Each row below holds a small network's activations on one input, seen along a few directions.
Each table varies a few parts of the input and shows all the possible inputs, shuffled.
A made-up example of a description, with smaller parts first: one of 3 separate values, together with either a single point or one of 11 places around a ring or (one of 4 places along a line, together with one of 8 places around a ring).
Shared parts are said once, and a part with two or three values counts as separate values.
In the rows, zero is written as 128.

Other details of the inputs shift rows strongly along two fixed directions, in all tables alike. That doesn't count.

A family of inputs:
row 1: [187 185 186 178 140 126  90 121 114 106 143 118]
row 2: [146 119 188  97 155 141 130 166 164  71 158 115]
row 3: [113  97 100  79 119 152 169 143 208 100 122 121]
row 4: [196 193 187 173 145 140  82 143 102 137 154 107]
row 5: [195 196 174 179 150 140  83 135 101 128 149 109]
row 6: [177 156 134 119 150 183 118 154 181 114 135 106]
row 7: [122  75 100  81 130 157 154 147 194  95 128 138]
row 8: [146 130 133 138 134 132 112 127 125 114 150 151]
row 9: [125  90 100  64 117 163 158 140 207 109 107 119]
row 10: [ 78 128 105 169 115  74 122 101  39 182 124 142]
row 11: [ 97 138 106 164 112  82 117  86  38 185 108 153]
row 12: [176 151 145 124 140 171 119 137 184  94 133 116]
row 13: [131 153 129 148 135 131 129 129 130 118 136 119]
row 14: [165 153 151 124 138 168 131 159 184 100 154 104]
row 15: [170 145 148 127 143 158 127 142 184  81 122 104]
row 16: [152 140 188  91 155 164 130 176 168 101 137  80]
row 17: [183 157 196 171 145 118  84 139 104  96 146 119]
row 18: [115 129 180 108 128 107 137 137 123 111 150 120]
row 19: [105 115 114 157 116  90 104  90  51 165 117 170]
row 20: [106 116 114 150 115  87 102  92  48 170 120 174]
row 21: [171 177 196 179 132 111 101 131 110  98 161 110]
row 22: [ 61  74  71  98  98  98 158  96 115 156  81 148]
row 23: [179 189 189 184 144 124  93 148 103 117 167  97]
row 24: [101 139 108 154 105  89 109  91  40 194 118 161]
row 25: [127  82  94  87 143 161 151 139 195  92 101 126]
row 26: [132 145 140 139 123 127 129 138 131 123 142 115]
row 27: [ 87 132 111 166 111  78 119  89  39 184 105 147]
row 28: [181 198 173 181 143 131  92 132 110 119 164 122]
row 29: [120  77 100  82 132 151 155 148 196  88 127 130]
row 30: [ 98 103 127 150 110  77 109  97  44 166 115 166]
row 31: [127 102  87  66 125 177 157 146 207 126 109 121]
row 32: [114 102  89  88 128 156 167 132 207  92 117 123]
row 33: [ 88 128 116 161 107  77 116 100  29 197 109 138]
row 34: [142 149 134 148 128 126 127 116 139 113 142 133]
row 35: [120 110  67  84 138 176 159 141 203 120 124 121]
row 36: [165 150 144 127 153 170 124 160 179  98 121  83]
row 37: [179 176 201 174 133 115  94 130 105 105 141 104]
row 38: [ 71  78  67  84  92 108 154  95 114 176  93 166]
row 39: [ 96  95 128  51 134 152 173 164 194 104 130 108]
row 40: [193 196 178 177 143 136  86 131 105 123 147 116]
row 41: [142 117 145 141 137 121 114 131 122 104 118 126]
row 42: [ 93 130 105 156 108  86 117  99  43 195 136 155]
row 43: [191 193 174 185 154 137  88 137  99 125 143 103]
row 44: [ 75  66  60 102 113 112 150  99 112 152  88 165]
row 45: [172 156 186 182 148 115  93 138 106  85 158 123]
row 46: [ 61  85  42  97 108 126 159 106 118 183 109 160]
row 47: [159 149 144 130 147 167 134 164 180  94 147  85]
row 48: [183 192 176 175 137 134  94 134 112 121 168 126]
row 49: [135  78  99  74 132 163 143 141 192 107 114 138]
row 50: [141 139 155 134 119 120 122 126 129 121 121 118]
row 51: [162 121 154 129 146 151 128 154 175  68 148 113]
row 52: [102 128 116 148 100  83 112  82  55 181 117 168]
row 53: [116 108  67  90 141 173 164 142 202 115 118 116]
row 54: [124 126 187 102 127 111 129 136 119 116 129 114]
row 55: [ 96 131 112 153 103  81 118  86  61 175 135 172]
row 56: [116 105  77  83 145 175 160 144 203 117  94 103]
row 57: [126  88  84  94 139 158 156 137 194  91 124 138]
row 58: [ 53  51 112  66 116  91 155 117  96 147  98 154]
row 59: [114  92  86  76 132 174 162 153 201 116  95  94]
row 60: [143 141 137 132 132 142 116 140 123 145 123 111]
row 61: [111  93  91  83 122 153 168 137 207  91 117 117]
row 62: [ 67 125 146 137 121  65 128 112  24 184 139 137]
row 63: [ 60  89  46 106 109 116 168 100 119 167 102 157]
row 64: [ 57  76  69  92  94 102 164 103 122 165 110 164]
row 65: [107  98  88  81 125 163 171 152 206 104 117 107]
row 66: [146 144 145 132 123 137 120 138 126 138 124 119]
row 67: [ 89 100 125 157 110  69 113  96  40 160 109 155]
row 68: [108 106  73  90 144 170 167 146 205 112 115 109]
row 69: [ 83 125 118 161 102  71 120  95  32 187 105 139]
row 70: [182 187 178 176 138 124  94 123 117 106 166 129]
row 71: [138 124 134 148 140 122 120 128 127  96 140 137]
row 72: [184 195 186 174 137 131  93 140 111 125 172 120]
row 73: [ 53  77  49  92 104 116 163 112 114 181 108 147]
row 74: [147 131 129 143 137 131 115 124 128 108 147 148]
row 75: [143 143 141 133 120 127 124 123 138 126 151 139]
row 76: [152 143 193  89 148 158 133 172 172  95 137  87]
row 77: [185 189 201 178 134 126  92 144 102 120 143  98]
row 78: [ 98 109 116 149 109  80 114  95  51 163 135 176]
row 79: [141 144 141 143 130 130 122 135 125 124 116 108]
row 80: [ 48  80  54 104 104 106 169 107 117 164  98 147]
Description of these inputs: one of 2 separate values, together with one of 4 places along a line, together with either a single point or one of 9 places around a ring.
The inputs of row 47 and row 51 match in every part but the place on the line of 4. If row 36 is changed in the same way as row 47 into row 51, which row does it become?
> row 41
Start at row 56 and move only the place on the ring of 9, one step at a time. The first step leads to row 43. Which rows follow, in order?
> row 5, row 6, row 4, row 60, row 33, row 59, row 36
Which other rows agree with row 12 in the place on the line of 4 and the choice among 2 separate values? List them by row number.
> row 1, row 9, row 15, row 22, row 37, row 38, row 50, row 52, row 54
Which other rows does row 42 become when the choice among 2 separate values takes its other values? List them by row number.
> row 4
Which other rows does row 19 become when the choice among 2 separate values takes its other values? List them by row number.
> row 74
Which other rows does row 3 become when the place on the ring of 9 takes its other values? List them by row number.
> row 21, row 32, row 34, row 55, row 61, row 64, row 70, row 75
Which other rows agree with row 76 in the place on the line of 4 and the choice among 2 separate values? List them by row number.
> row 11, row 24, row 27, row 31, row 40, row 66, row 69, row 77, row 79

A family of inputs:
row 81: [120  99 123 136 119 100 111 110  64 158  99 145]
row 82: [104 121  87 128 116 126 125 108  83 195  98 143]
row 83: [ 92 123 147 131 120  89 120 119  87 141 159 147]
row 84: [126 116  61  71 121 181 155 128 211 134 109 145]
row 85: [133  97 110 104 148 160 160 149 204  74 117 114]
row 86: [104 103 111 146 117  97 133 101  85 135  94 133]
row 87: [122 107 144  70 135 149 132 160 161 118 118 109]
row 88: [176 166 202 135 148 150 132 166 168  86 140  75]
row 89: [110  73  86  92 129 150 155 126 189  97 129 147]
row 90: [109 120  70 120 118 146 145 125 157 146 101 106]
row 91: [169 184 211 166 155 116 107 158 114  89 172  90]
row 92: [121 115 128 142 106  93 107  98  79 142 120 170]
row 93: [106 156 101 175 134 103 132 104  78 167 129 138]
row 94: [185 179 222 140 136 131  91 147 129  93 174 115]
row 95: [142 161 117 164 120 128 114 122 110 146 161 143]
What do these inputs look like to the network?
> one of 3 separate values, together with one of 5 places around a ring
Which other rows does row 92 become when the choice among 3 separate values takes its other values? List them by row number.
> row 84, row 94
Which other rows does row 83 become when the place on the ring of 5 takes its other values? List them by row number.
> row 87, row 88, row 91, row 94
Which other rows does row 92 become when the place on the ring of 5 takes its other values? List them by row number.
> row 81, row 85, row 86, row 89

A family of inputs:
row 96: [195 170 152 192 138 122  74 111 119 107 154 156]
row 97: [ 48  62  54 102  95  85 168  99  91 160 109 172]
row 98: [ 65 104  91 112 110  96 141 103  80 186  85 140]
row 99: [ 84  72 100  66 120 143 160 135 164 122 116 141]
row 100: [154 177 123 205 124 104  81  84  49 175 134 161]
row 101: [108  75 112  73 137 148 154 128 178 108 104 126]
row 102: [ 81 137 107 159 104  76 126  97  39 194 130 150]
row 103: [136  99 135  77 141 156 151 153 178  92 118 121]
row 104: [172 152 176 149 140 135 108 148 147  89 162 121]
row 105: [215 179 216 175 162 148  89 155 151  56 165  97]
row 106: [ 91  65  84  79 125 142 157 127 163 112 101 130]
row 107: [105 109  71  86 125 157 160 138 203 122 111 110]
row 108: [132 127 122  80 132 171 146 155 194 118 128  98]
row 109: [137 176 164 159 131 115 105 125  85 150 151 120]
row 110: [188 185 198 147 144 151 101 159 125 112 142  89]
row 111: [102 142 123 180 116  84 109 103  34 182 119 138]
row 112: [180 162 148 136 146 170 136 159 187  99 150  94]
row 113: [ 97  84  86 100 108 127 162 119 154 115 116 142]
row 114: [153 127 151 102 141 153 140 162 189  80 143 125]
row 115: [117 155 144 180 122  77  94 102  28 180 121 128]
The inputs of row 108 and row 99 match in every part but one. If row 112 is changed in the same way as row 108 into row 99, which row does it become?
> row 97
What do these inputs look like to the network?
> one of 2 separate values, together with either a single point or one of 9 places around a ring
Which other rows does row 101 become when the choice among 2 separate values takes its other values? List them by row number.
> row 98
